These are the activations of a small neural network, seen along a few directions. Each row is one input.
Each table varies a few parts of the input and shows all the possible inputs, shuffled.
Descriptions start from the smaller parts, as in this example, which fits no table here: line(6) and (point or ring(11) or (values(3) and ring(8))).
Shared parts are said once, and a part with two or three values counts as separate values.
In the rows, zero is written as 128.

Other details of the inputs vary at random and push rows far along three fixed directions, the same in every table; ignore that.

Table:
R1: [115  72 195 146 113  17 149 144  87 193 137]
R2: [126 127 138 126 125 139 154 121 127 121 121]
R3: [123 127 119 128 129 128 115 135 131 132 134]
R4: [141 135 120 125 131 125 123 131 121 134 124]
R5: [139 134 123 126 133 124 119 132 126 131 120]
R6: [132 138 122 120 130 123 120 130 132 130 123]
R7: [131 129 118 129 131 121 118 135 132 121 136]
R8: [119 122 141 121 128 139 149 119 137 123 120]
R9: [124 126 118 127 124 132 114 136 127 135 133]
R10: [124 117 135 135 124 140 148 123 128 118 123]
R11: [131 129 124 121 130 127 114 133 130 130 130]
R12: [118 120 143 121 129 141 147 121 133 124 122]
R13: [129 120 143 135 131 137 147 125 133 112 123]
R14: [130 134 115 132 134 123 122 135 127 130 127]
R15: [131 128 116 127 126 124 117 134 129 125 134]
R16: [125 135 118 127 132 126 120 131 137 133 133]
R17: [144 132 127 125 134 121 119 132 126 133 124]
R18: [128 138 123 126 132 121 121 131 138 130 132]
R19: [126 132 125 121 133 124 117 133 135 131 132]
R20: [122 118 140 134 128 137 146 125 134 110 129]
R21: [131 137 119 125 128 125 123 132 126 134 129]
R22: [127 128 121 123 123 131 115 135 124 137 131]
R23: [130 135 121 113 130 127 120 127 131 135 129]
R24: [129 132 124 114 131 127 120 129 127 138 131]
R25: [136 130 120 122 128 127 118 131 128 129 131]
R26: [121 119 141 124 124 146 147 123 126 126 126]
R27: [126 122 134 135 126 141 152 123 124 120 123]
R28: [134 131 119 129 133 120 121 135 128 129 131]
R29: [116 112 132 133 120 141 146 123 130 117 130]
R30: [123 126 139 123 125 138 153 119 131 123 125]
R31: [124 128 135 133 125 140 154 125 122 122 120]
R32: [140 128 120 127 127 124 120 133 125 133 126]
R33: [120 115 137 130 117 146 145 125 127 122 129]
R34: [128 129 122 125 131 125 114 136 133 124 135]
R35: [134 129 123 123 132 125 115 133 131 125 129]
R36: [142 132 124 124 129 123 119 131 126 128 131]
R37: [128 139 115 131 131 127 123 135 124 131 127]
R38: [146 133 124 123 130 122 123 131 122 136 127]
R39: [117 114 134 135 126 138 146 123 133 113 131]
R40: [132 122 136 132 124 142 153 122 122 122 121]
R41: [127 129 125 119 130 127 114 132 129 135 127]
R42: [135 132 125 128 132 119 116 135 133 118 134]
R43: [137 135 116 129 130 127 123 134 118 134 122]
R44: [126 124 139 135 129 137 150 125 131 116 120]
R45: [136 130 119 125 124 124 118 133 126 127 131]
R46: [139 133 126 128 134 119 119 134 128 127 128]
R47: [142 129 127 126 135 122 117 133 128 131 122]
R48: [130 136 123 119 131 122 120 129 135 132 126]
R49: [145 130 125 125 132 123 120 131 125 134 125]
R50: [139 131 127 125 132 121 116 133 130 124 128]
R51: [120 123 138 127 124 142 151 122 129 125 124]
R52: [127 139 116 131 132 124 123 133 132 130 131]
R53: [122 115 135 131 118 142 147 123 128 119 127]
R54: [126 130 124 125 130 125 114 135 132 130 131]
R55: [127 137 117 129 129 125 123 133 130 134 133]
R56: [122 124 132 138 128 141 153 126 121 121 119]
R57: [124 124 115 126 123 131 114 135 129 131 136]
R58: [130 140 121 127 131 122 120 133 134 127 128]
R59: [125 129 120 125 129 129 118 135 128 136 133]
R60: [117 122 136 132 125 142 150 123 132 124 126]
R61: [118 124 141 128 128 137 149 122 140 120 125]
R62: [ 96 168 165 174 105 130  60   6  90 127 121]
R63: [124 125 116 127 129 128 115 135 132 127 137]
R64: [114 120 138 132 129 142 148 124 134 122 130]
R65: [126 137 118 131 132 122 123 132 136 133 136]
R66: [133 128 119 130 134 121 119 135 130 126 130]
Description of these inputs: ring(6) and ring(11).
Q: Start at R17 and move only the ring(11) part, one step at a time. The first step leads to R47. Which rows follow, in order?
A: R50, R35, R11, R41, R12, R8, R48, R6, R5
Q: Which other rows does R65 become when the ring(6) part takes its other values? List them by row number.
A: R18, R21, R30, R48, R55

Table:
R67: [157 163  68  97 138 206 152 144 166  72 117]
R68: [122 123 131 116 113 118 140 120 135 128 137]
R69: [155 155  88  87 160 208 138 145 182  74  98]
R70: [104 172 157 148 105 158  81  24 114 101 130]
R71: [128 163  94 117 136 101  72 151 129 137 141]
R72: [121 134 135 118 122 130 141 131 113 140 121]
R73: [141 122 127 128 124 113 140 126 117 115 120]
R74: [146 118 141 139 125 124 129 139 119 118 119]
R75: [115 113 118 144 135 129 136 135 137 123 133]
R76: [144 115 127 142 136 120 138 126 126 124 123]
R77: [114 138 139 135 132 126 138 141 134 128 135]
R78: [127 115 136 131 118 139 129 139 112 138 118]
R79: [119 121 143 110 138 127 133 122 135 144  99]
R80: [123 122 135 119 122 133 134 134 106 134 121]
R81: [121 130 122 120 116 126 146 124 119 140 119]
R82: [113 134 124 137 126 121 144 134 140 127 133]
R83: [145 119 140 140 138 124 133 134 120 123 124]
R84: [124 134 127 126 121 129 146 125 123 148 123]
R85: [127 130 150 121 123 125 135 128 134 136 143]
R86: [126 113 121 133 128 135 138 126 119 144 122]
R87: [111 119 119 130 123 122 137 136 128 113 130]
R88: [146 130 142 139 143 121 139 129 123 129 128]
R89: [142 125 141 127 129 118 135 133 112 114 121]
R90: [143 137 132 135 127 113 147 125 130 128 124]
R91: [140 137 141 126 129 115 141 131 120 121 122]
R92: [116 128 134 141 141 130 136 138 133 129 138]
R93: [126 116 134 132 130 140 133 134 113 143 123]
R94: [127 105 131 130 126 127 132 121 134 132 140]
R95: [161 170 107 122 141  96  75 143 123 146 135]
R96: [128 116 133 129 128 124 138 118 137 138 144]
R97: [129 119 147 127 132 128 132 125 132 137 146]
R98: [115 117 131 142 137 134 130 143 130 122 134]
R99: [ 87 167 152 154 132 155  77  31 138  97 101]
R100: [128 104 131 128 112 126 129 126 133 127 135]
R101: [115 112 119 142 121 128 132 140 135 117 128]
R102: [116 116 134 141 124 133 127 148 129 117 129]
R103: [129 151  94 118 136 104  66 154 121 131 141]
R104: [145 114 128 140 122 119 135 130 124 119 117]
R105: [141 140  90 104 122  98  67 134 125 141 147]
R106: [126 124 123 132 131 132 144 122 122 150 126]
R107: [128 108 144 129 127 131 126 129 128 131 141]
R108: [109 131 119 130 123 119 144 133 136 120 130]
R109: [122 119 121 120 117 128 139 126 111 134 119]
R110: [126 127 136 122 117 121 140 121 139 136 142]
R111: [129 107 145 127 115 131 123 134 128 126 137]
R112: [145 126 129 141 138 116 145 122 128 130 127]
R113: [115 124 120 143 137 125 142 131 139 129 136]
R114: [120 114 152 107 136 120 127 119 150 131 120]
R115: [142 143 104 103 127 103  62 142 120 140 149]
R116: [126 112 122 132 115 135 134 130 118 138 117]
R117: [127 127 137 130 135 137 139 129 116 150 127]
R118: [125 138 141 124 126 134 141 132 118 148 125]
Q: Changing only one part turns R70 into R91. The same change can be made to R97. Which row results?
A: R88
Q: Describe the family of inputs behind these rows.
A: values(4) and (point or (values(2) and ring(6)))
Q: Which other rows does R100 become when the values(2) part takes its other values? List them by row number.
A: R111
Q: Which other rows does R116 become when the ring(6) part takes its other values? List them by row number.
A: R81, R84, R86, R106, R109
Q: Which other rows agree with R87 in the values(4) part? List them by row number.
A: R71, R75, R77, R82, R92, R98, R99, R101, R102, R103, R108, R113

Table:
R119: [141 123 142 122 131 144 148 127 116 129 109]
R120: [136 116 140 132 134 132 144 124 139 114 124]
R121: [130 134 135 127 128 132 156 124 136 129 110]
R122: [111 139 124 155 120 148 108  82 118 122 135]
R123: [125 132 110 105 142 119 123 156 139 143 144]
R124: [ 86  82 200 179 106  29 132 110  81 177 133]
R125: [145 125 107 112 123 126 120 160 124 144 139]
R126: [125 123 130 135 122 127 149 130 131 104 128]
R127: [136 122 137 117 117 142 150 124 119 128 123]
R128: [140 165 117 126 148 117  86 112 123 134 124]
R129: [149 122 111 113 134 111 118 154 144 129 140]
R130: [122 149 103 138 125 124  78 120 122 127 139]
R131: [119 138 138 143 121 138 103  79 133 112 133]
R132: [131 124 132 115 121 137 154 120 122 127 121]
R133: [126 140 110 128 131 122  72 112 137 130 141]
R134: [130 124 135 140 137 129 147 133 127 105 114]
R135: [142 139 111 105 140 112 128 154 137 136 141]
R136: [124 128 118 115 137 123 113 166 145 142 142]
R137: [134 125 134 119 129 138 153 122 120 128 112]
R138: [151 137 123 118 148 116 119 164 139 135 128]
R139: [115 108 138 125 125 135 137 128 141 112 132]
R140: [138 121 135 127 114 143 149 127 119 125 128]
R141: [129 124 131 139 120 132 150 131 126 110 130]
R142: [136 121 127 145 132 137 153 126 124 122 126]
R143: [128 124 132 139 131 128 148 132 129 105 120]
R144: [134 125 136 144 134 135 148 135 123 112 116]
R145: [120 131 105 110 131 121 121 159 144 152 126]
R146: [142 152  98 140 126 121  88 111 119 132 140]
R147: [114 114 136 118 120 151 141 130 122 136 123]
R148: [136 125 137 121 134 139 151 124 119 128 106]
R149: [136 116 144 130 137 131 141 128 136 108 115]
R150: [138 121 129 146 137 139 151 128 122 123 120]
R151: [136 128 104 124 128 116 122 163 132 129 141]
R152: [122 145 136 131 112 150 108  80 112 126 124]
R153: [141 166 111 129 136 117  87 112 128 141 110]
R154: [109 116 129 135 124 133 143 133 133 110 131]
R155: [131 159 119 128 129 119  79 116 133 133 144]
R156: [139 116 143 134 140 134 143 126 138 114 117]
R157: [141 122 137 131 123 144 148 129 117 126 120]
R158: [131 126 103 120 131 110 121 161 136 123 139]
R159: [131 115 139 125 123 129 143 125 139 106 129]
R160: [123 113 138 125 123 132 141 126 141 110 132]
R161: [146 136 118 113 134 113 121 160 142 134 143]
R162: [119 130 132 123 120 134 154 123 139 131 122]
R163: [111 111 124 143 127 145 145 130 128 130 134]
R164: [116 140 134 141 111 156 103  85 112 125 129]
R165: [135 122 109 101 127 128 118 158 125 150 134]
R166: [129 133 140 124 140 132 154 124 131 122 125]
R167: [111 106 137 130 129 140 136 128 144 122 131]
R168: [116 112 135 129 118 152 140 133 122 134 128]
R169: [140 124  98 126 132 120 126 156 131 140 145]
R170: [130 129 117 113 135 120 116 163 144 140 146]
R171: [113 155 113 122 138 124  79 113 129 141 138]
R172: [127 133 132 124 120 131 156 122 137 128 119]
R173: [118 129 138 120 132 134 152 123 135 124 136]
R174: [104 151 133 139 116 141 110  79 129 130 120]
R175: [117 147 132 130 116 145 111  76 114 125 121]
R176: [132 125 133 143 128 133 149 133 124 111 122]
R177: [110 145 118 124 123 148  95  95 119 134 121]
R178: [149 137 120 116 142 114 121 162 140 135 135]
R179: [103  80 182 150 117   6  99 134  97 188 140]
R180: [139 151 128 128 123 136  97  94 109 132 117]
R181: [103 114 130 137 126 136 140 136 133 113 128]
R182: [134 116 141 128 132 130 142 127 138 107 121]
R183: [130 124 104  99 131 123 121 155 127 149 132]
R184: [143 122 140 133 128 145 147 131 116 126 113]
Q: Changing only one part turns R182 into R160. The same change can be made to R137. Which row results?
A: R175
Q: Describe the family of inputs behind these rows.
A: line(6) and ring(11)
Q: Which other rows does R163 become when the line(6) part takes its other values? List them by row number.
A: R122, R142, R146, R150, R169
Q: Start at R184 and move only the ring(11) part, one step at a time. The first step leads to R119. Which rows follow, in order?
A: R148, R153, R128, R138, R156, R149, R134, R144, R150
Q: Start at R172 and move only the ring(11) part, one step at a time. The first step leads to R132. Which rows follow, in order?
A: R127, R140, R146, R141, R126, R159, R129, R161, R135
